[[-0.638  0.171 -1.727 -0.464 -0.914  1.738 -1.081  1.280]
 [ 1.707  0.861  1.528 -0.054 -0.555 -1.013 -0.944  1.715]
 [-1.787  0.322 -1.324 -1.986  1.006  0.760  0.895 -1.244]
 [ 2.223  0.761  1.745  0.808  1.863  2.525  1.832 -2.298]
 [-1.081  0.360 -1.308 -2.712  0.633  0.231  0.175 -0.902]
 [ 0.221  0.430 -0.692 -2.056  0.728  1.007  0.207 -1.171]
 [-0.270  0.588  0.263  0.308 -0.496 -0.129 -0.450  1.629]] >> 0.588

[[ 0.58  0.67  0.07  0.45  0.47 -1.88 -1.02 -0.38  0.90  0.04  1.50]
 [ 0.22  0.04  0.66  0.91  0.32 -1.81 -1.46 -0.20  1.31  0.27  1.30]
 [ 1.20 -0.43 -0.04  0.45  0.18 -1.45 -1.41 -0.44  1.39 -0.91  1.67]
 [ 0.49  0.69 -0.41  0.21  0.78 -2.64 -0.87 -0.46  0.88 -0.31  1.58]
 [ 0.41  0.29  0.08  0.45  0.56 -1.76 -0.86 -0.18  1.05 -0.09  1.27]
 [ 0.35  0.62  0.10  0.25  0.79 -2.09 -1.05 -0.12  1.53  0.07  1.53]
 [ 0.71 -0.12  0.17  0.36  0.31 -0.23 -0.24  0.12  0.81 -0.26  0.80]
 [ 1.33 -0.79  0.48  0.94 -0.31 -0.96 -1.87 -0.54  1.30 -0.74  1.64]
 [ 1.24 -0.82 -0.22  0.53  0.07 -1.35 -1.17 -0.49  1.01 -1.25  1.45]
 [ 1.27  0.25 -0.55  0.00  0.46 -1.53 -0.80 -0.46  1.00 -0.93  1.69]
 [ 1.50  0.24 -0.02 -0.10  0.34 -0.40 -0.98 -0.10  1.76 -0.63  1.75]] >> 0.24

[[  99.978 -227.648 -158.570   -8.783  118.781  -23.942  232.365  252.834
  -206.619  -17.881   91.296]
 [ 230.817  189.779 -143.291   41.557  264.126 -195.263 -144.305  164.344
   102.003    3.419  259.328]
 [  42.034   33.264   23.423   26.989   34.103   39.798   42.852   21.225
    39.445   38.232   39.490]
 [ 187.733   -6.874  193.793 -213.073  164.310 -171.076  -38.068 -117.977
  -163.281  267.979 -155.121]
 [  29.059   39.565   61.028   48.139   68.082   36.364   56.979   26.626
    43.980   40.373   38.559]] >> 39.565

[[  8.7  11.3   3.9  27.0   8.5  13.4  14.6  13.3   1.2  15.9   4.3   2.3
   20.2   0.7   6.0  18.3]
 [  4.2   2.7  11.8   6.4   2.9   3.0   8.7   3.6   5.2   6.1   7.6   4.1
   12.5  15.2  -1.5  16.4]
 [  7.3   1.1  -0.8  -6.4   3.6  -0.1  -2.7  -0.2  -1.6   3.2   5.7   9.5
   21.5   2.0   1.6   2.1]
 [  4.0   0.6  17.4  12.6  13.5  21.8  14.1   7.0   4.0  15.6   5.9   6.2
  -11.8  15.0  -1.6  19.3]
 [  4.4   8.2   2.4 -16.5  24.4   7.3 -11.9   1.4  -0.5  10.4   3.0   7.6
    7.5  10.7   4.5   7.9]
 [  2.5   1.3  13.7   0.3  -2.5  -0.1  -3.5  -5.1  12.0  -3.1   3.3  12.2
   23.4  12.4   7.5  14.2]
 [  4.1   2.9   8.1  16.8  20.9  -2.5  15.1  16.4   9.6   3.6   6.7   1.4
   13.0  25.4  21.8  13.7]
 [  3.5   2.4  -2.4   6.1  18.3   3.2   8.2   5.8   5.7   4.8   6.6   6.3
    2.2  -9.4  -1.0 -22.3]
 [  6.0  -9.9  17.8   2.1  -9.6   1.4   4.4   3.7 -10.3   4.2   5.7   7.7
   -5.3   7.8 -12.4  18.4]] >> -9.9

[[-0.22  0.10  0.21  0.08  0.03  0.09  0.02  0.11  0.28]
 [-0.22  0.10  0.21  0.08  0.03  0.10  0.02  0.11  0.28]
 [-0.22  0.10  0.21  0.08  0.03  0.10  0.02  0.11  0.28]
 [-0.06  0.10  0.21  0.08  0.03  0.10  0.04  0.05  0.28]
 [-0.08  0.10  0.21  0.08  0.03  0.10  0.04  0.06  0.27]
 [-0.24  0.10  0.14  0.08  0.03  0.10  0.00  0.17  0.28]
 [-0.01  0.10  0.21  0.08  0.03  0.13  0.06  0.11  0.28]] >> 0.10
---
[[6 7 3 5 3 5]
 [5 6 4 5 2 5]] --> 7

[-136  126  618  452 -509 -288] --> 126

[ 332 -910 -337  754] --> -910

[[ 58  63 101 159  90  73 100]
 [148  41  41  48 112 114  82]
 [ 71 111  53 223 115 187 104]] --> 63

[[-822 -720 -269  -21 -131]
 [ 122 -782  218  215  180]
 [-377   60   32  653  313]] --> -720

[233   1 103  72] --> 1

[[53 29 72 61 42 44 25]
 [40 58 74 48 27 52 33]
 [16 51 87 46 70 18 18]] --> 29

[857 701 866 808 145 800 518] --> 701
---
[[ -4 -15  29  12  17  16]
 [-17 -52  64  18  41  11]
 [ 25  22  -6  -2   1  -8]] yields 16, 25

[ 25  64 -12  15] yields 15, 25

[ 54 -36  70  49  35] yields 35, 54

[  9 -26   1 -24  58] yields 58, 9

[-57  11  58   2  -8 -42] yields -42, -57

[ 57  13  33 -13 -10   9] yields 9, 57

[[-15  35  51  -8]
 [ -6  18 -18  -2]] yields -8, -6

[[ 20 -64  28 -25 -17]
 [ -6  38  29  16 -70]] yields -17, -6

[ 19 -69  46 -13 -66] yields -66, 19

[[ -2 -40   4  15]
 [-18  51   9   8]
 [-13 -23 -26 -17]] yields 15, -13
---
-10,17,1,-1,0,12,50
53,22,-4,0,1,15,53
26,0,11,0,5,42,56
=> 12

-60,66,-57,59 => -57

-2,-5,53,3,1,16 => 1

-14,-4,-32,-61 => -32

-22,42,33,30,-52
34,3,-24,-28,37
=> 30

9,17,29,50,-13 => 50

-19,-26,-14,-42,65 => -42
---
[94, 53, 59, 5, 2, 40] ==> 94, 40

[[-149, -41, -68, -265, -256, 39],
 [-233, 908, -804, 376, 239, 613]] ==> -149, 613

[[3, 1, 4, 2, 4, 3, 3],
 [7, 1, 1, 6, 4, 3, 2],
 [2, 2, 3, 4, 2, 4, 3]] ==> 3, 3

[[7373, 4075, 7212, 5220, 4921, 4563, 2816],
 [4904, 8929, 5939, 7296, 6390, 8914, 6532]] ==> 7373, 6532

[193, 183, 18, 208, 247] ==> 193, 247

[[59, 82, 153, 94, 111, 162],
 [160, 220, 98, 124, 200, 130],
 [179, 184, 186, 192, 43, 124]] ==> 59, 124

[690, -316, 297, 367, -653] ==> 690, -653

[4837, 1268, 4623, 8533] ==> 4837, 8533

[50, 25, 48, 77] ==> 50, 77
